Each row below holds a small network's activations on one input, seen along a few directions.
In each table, some parts of the input vary, and every possible input appears once, in random order.
A made-up example of a description, with smaller parts first: values(2) and (point or line(9) or (line(4) and ring(5))).
Shared parts are said once, and a part with two or three values counts as separate values.
In the rows, 128 means zero.

Rows:
row 1: [108 165 134 106 110 168 136 124 146 153 110 146 177 100 155 109 164  94
 123]
row 2: [118 155 127 105 106 153 142 106 152 115 116 153 142 112 129 120 180  89
 132]
row 3: [109 138 119 111 111 155 154 101 145 103 131 138 134 125 115 137 176 106
 147]
row 4: [157 124 119 168 156 152  61 132 106 201 160  94  99 123  96  63 109 109
  54]
row 5: [127 123 128 129 125 141 162 114 136  82 119 132 130 143 132 123 162 121
 161]
row 6: [126 138 162 127 128 134 129 191 132 168 161  80 130  73 170 170  75  99
   8]
row 7: [204  90 115 179 165 106  57 147  98 159 128 102  76 145  77  96  62 151
 120]
row 8: [ 74 138 113 120 123 122 135 104 113 145 139 150 146 144 133 130 147 139
 146]
row 9: [147 120 111 108 115 112 140 119 134  60 115 138 117 133 126 140 152 143
 168]
row 10: [102 132 129 117 124 151 152 102 147 126 130 137 144 132 115 136 162 117
 149]
row 11: [113 177 115  93  96 154 133 130 136 106 119 144 164  85 165 106 184  89
 118]
row 12: [164  91 116 188 170 138  92 139  96 162 158  77  87 153 102  70  95 139
  93]
row 13: [ 80 171 119 110 110 139 120 125 112 169 118 159 177 113 170 105 149 117
 120]
row 14: [117 170 125 101  99 171 139 123 142 127 111 148 166  95 153 112 177  84
 123]
row 15: [177  90 159 142 146  71 126 188 128 114 135  89  86 114 122 206  29 151
  79]
row 16: [143 119 133 129 129  96 118 126 125 122  97 157 127 150 113 140 100 165
 195]
row 17: [ 86 139 128 122 122 141 139 103 130 149 139 140 144 143 123 128 147 135
 156]
row 18: [168 118 124 117 118 108 132 127 139  76  87 155 118 134 106 149 126 136
 189]
row 19: [126 114 130 128 128 114 131 113 128 125 114 143 126 158 121 135 115 166
 179]
row 20: [159 112 134 123 130 105 129 127 141 100  87 154 127 140 105 148 112 148
 190]
row 21: [159  86 156 140 147  89 139 175 130 118 150  75  87 121 129 200  45 154
  64]
row 22: [130 120 118 125 130  80 116 125 109 118  99 167 129 152 122 142 100 167
 185]
row 23: [128 124 163 133 135 115 131 172 142 154 168  83 107  91 146 178  75 105
  16]
row 24: [126 129 118 120 122 127 156 121 128  63 128 129 130 133 143 120 171 127
 157]
row 25: [113 114 115 125 129  97 129 112 112 122 115 152 129 159 130 137 115 168
 169]
row 26: [149 113 121 117 118 127 145 113 142  80 105 140 117 142 114 143 142 137
 172]
row 27: [147 106 108 170 159 152  78 127 101 186 173  81  91 137  83  81 105 126
  75]
row 28: [106 123 136 140 134 129 149 115 123 127 128 133 139 158 138 115 136 147
 169]
row 29: [184  85 111 176 165 124  73 135 100 162 144  88  75 152  85  90  78 154
 105]
row 30: [109 150 137 111 119 150 139 106 155 140 115 152 152 117 130 117 167 100
 132]
row 31: [142 107 131 122 130 123 143 114 144 103 104 139 126 149 113 143 128 150
 173]
row 32: [120 108 155 137 141 116 145 169 133 142 180  69 101 105 132 195  74 122
  34]
row 33: [113 162 117  97 102 137 136 113 146  94 124 149 141 101 141 115 188  94
 127]
row 34: [107 144 109 104 108 138 148 109 137  83 139 136 132 115 127 133 184 112
 143]
row 35: [164 124 114 108 116  94 126 133 132  56  97 152 118 125 118 145 136 141
 185]
row 36: [ 94 123 122 136 134 113 145 114 107 123 128 143 142 159 147 118 136 150
 159]
row 37: [120 117 137 134 136 138 161 115 138 105 119 130 139 149 132 122 149 131
 163]
row 38: [155 138 117 162 145 170  61 149  98 213 153  90 123 103 122  56 109 103
  47]
row 39: [ 93 158 137 116 117 140 126 107 137 165 124 153 153 128 139 109 152 119
 138]
row 40: [139  94 160 154 152 105 155 179 126 121 168  66  99 124 148 179  65 136
  53]
row 41: [ 81 156 121 114 118 121 123 107 120 159 124 164 154 132 147 113 151 123
 130]
row 42: [ 92 173 134 112 108 158 123 125 128 176 118 148 176 109 162 101 150 113
 128]
Changing only one part turns row 9 into row 35. The same change can be made to row 21. Which row results?
Answer: row 15
Changing only one part turns row 14 into row 3. The same change can be made to row 1. Which row results?
Answer: row 10
Describe the family of inputs behind these rows.
Answer: line(6) and (values(2) or line(5))
Change only the values(2) part in row 23. List by row number the other rows that result.
Answer: row 4
List by row number the other rows that have the line(6) part in common with row 40.
Answer: row 5, row 12, row 24, row 28, row 36, row 37
Change only the values(2) part in row 6. List by row number the other rows that result.
Answer: row 38

Rows:
row 43: [ 57 171 144  97 106 150 189 113 161 110 135 143 177 108 190 129 195  84
 110]
row 44: [165 104 107 157 150  74  77 124  92 148  99 154 100 168  98 101  75 172
 170]
row 45: [169  90 124 165 164  89  98 140  95 138 120 119 105 163  96 116  74 177
 165]
row 46: [144 125  85 100 107 124 135  86 127  50  91 168 128 156  95 112 184 157
 241]
row 47: [136 148 114 134 123 201 116  77 148 154 106 153 145 133  92  55 205  82
 165]
row 48: [149  74 132 161 155 103 145 163 117  98 158  76  86 141 115 180  69 147
 109]
row 49: [ 77 184 108  91  92 161 152  97 132 103 120 170 178 108 171 100 226  90
 151]
row 50: [111 123 133 155 142 161 130 161 116 163 186  68 122 103 139 130 108  94
  35]
row 51: [174 170 147  94  97 146 112 185 154 124 112 110 141  34 160 155 117  65
  36]
row 52: [173 101 118 135 135 144 131  83 149  85  85 156 112 169  67 104 158 136
 228]
row 53: [111 134 118 100 100 105 164 105 134  30 102 177 143 146 145 147 180 140
 221]
row 54: [ 30 182 156  85  97 134 157 119 140 202 118 176 207 115 182 168 132 125
 130]
row 55: [100 121 150 101 115  96 206 122 157  44 109 149 139 143 158 178 154 139
 175]
row 56: [129 140 123 161 152 147  78 138  92 206 145 115 139 128 121  62 114 127
  98]
row 57: [116 132 143 129 134 148 136 143 140 153 188  78 106  91 121 150 128  84
   8]
row 58: [126 152 106 152 138 129  57 122  89 214 122 152 134 132 121  50 116 122
 108]
row 59: [122 119 125 154 146 155  80 130 114 200 160  98 121 129 137  80 108 127
  59]
row 60: [209 120 151  98 112  92 128 190 158  63  92 121 108  75 136 199  77 119
 104]
row 61: [125 133 142 155 141 161 114 147 115 189 175  74 114 119 132 100 105 119
  51]
row 62: [166  71 122 159 158 100 106 131 112 136 129 102  88 166 111 134  69 180
 122]
row 63: [162  83 142 163 153  98 125 148 120 120 151  81  77 154 108 150  66 168
 128]
row 64: [100 175  78  95  97 180 116  78 131 120 116 164 162 115 125  58 231 101
 180]
row 65: [ 68 134 159  93 108  82 172 125 139 134  95 181 170 146 155 215  92 179
 197]
row 66: [153  85 143 137 147  91 150 146 140  89 159  85  71 131  97 199  89 138
  82]
Describe the family of inputs behind these rows.
Answer: values(2) and (point or line(5) or line(6))
Changing only the values(2) part turns row 66 into row 57. The same change can be made to row 52. Which row results?
Answer: row 47
Change only the values(2) part in row 43. List by row number the other rows that result.
Answer: row 55

Rows:
row 67: [144  96 153 201 172 148 115 144 100 199 130  95 125 165 133  65  80 137
 114]
row 68: [ 59 174 169 108 115 192 185 116 160 172 135 128 201 113 175 112 188  90
 119]
row 69: [101 122  79 133 129 143  96  96  91 146 171 114 103 147  89 103 153 149
 124]
row 70: [128  88 126 148 154  89 148 160 110 109 202  53  73 117 121 191  73 138
  28]
row 71: [130 111  96 177 164 112  95 139  65 146 168  91  97 160 138  55 119 147
  82]
row 72: [188 128  93 122 121 175  79 116 140 137 121 116 104 103  71  94 149 106
 136]
row 73: [218 120 117 174 150 146  72 155 114 135 121  92  98 116 123  45 115 112
  92]
row 74: [206 100 164 139 135 123 121 181 149  94 154  59  64  83 103 181  71 103
  37]
row 75: [145  75 184 160 163 130 159 171 151 160 166  59  95 141 124 206  40 134
  51]
row 76: [ 99 116 154 133 142 137 163  72 171 142 111 162 134 173  86 141 146 134
 193]
row 77: [123 147 109 111 113 119  65 121 106 196 117 157 147 119 106 132  95 150
 137]
row 78: [ 81 122 101 117 125  99 134  67 128  89 149 158 100 163  94 131 183 134
 163]
row 79: [128 141 128  97 106  72 146 146 112  77  72 190 156 134 166 170 113 175
 223]
row 80: [ 42 176 110  99  96 165 162 110 125 118 174 140 167 104 186 100 213  88
  86]
row 81: [126  95 152 124 128 129 199 112 146  76  77 144 155 176 158 147 130 180
 227]
row 82: [108 150 128  96 105  77 111  94 140 142  92 205 138 137 107 162 130 138
 174]
row 83: [189 122 117 105 108 123 159 140 143   7  69 148 136 129 128 131 156 130
 213]
row 84: [139 108 158 127 137  68 108 197 132 158 144  97 101  91 134 212  26 148
  41]
row 85: [147 134 130 154 155  90  57 162  83 194 117 136 136 127 156  79  59 151
  98]
row 86: [168 128 117 103 116 129 124  90 172  80  94 166 104 122  69 123 180  90
 171]
row 87: [124 183 126  93  95 199 144 126 159 105 112 139 177  59 165 104 220  42
  89]
row 88: [ 58 211 133  77  80 141 139 132 137 170 108 170 194  80 200 130 156  87
 100]
row 89: [106 115  97 120 118  88 168 119 106  23 129 135 130 160 160 143 162 169
 216]
row 90: [115 113 132 154 143 179 121 104 130 198 136 117 135 153  80 114 113 141
 160]
Changing only one part turns row 85 into row 73. The same change can be made to row 88. Which row results?
Answer: row 87
Describe the family of inputs behind these rows.
Answer: values(4) and (point or line(5))
Change only the values(4) part in row 82. List by row number the other rows that result.
Answer: row 76, row 78, row 86
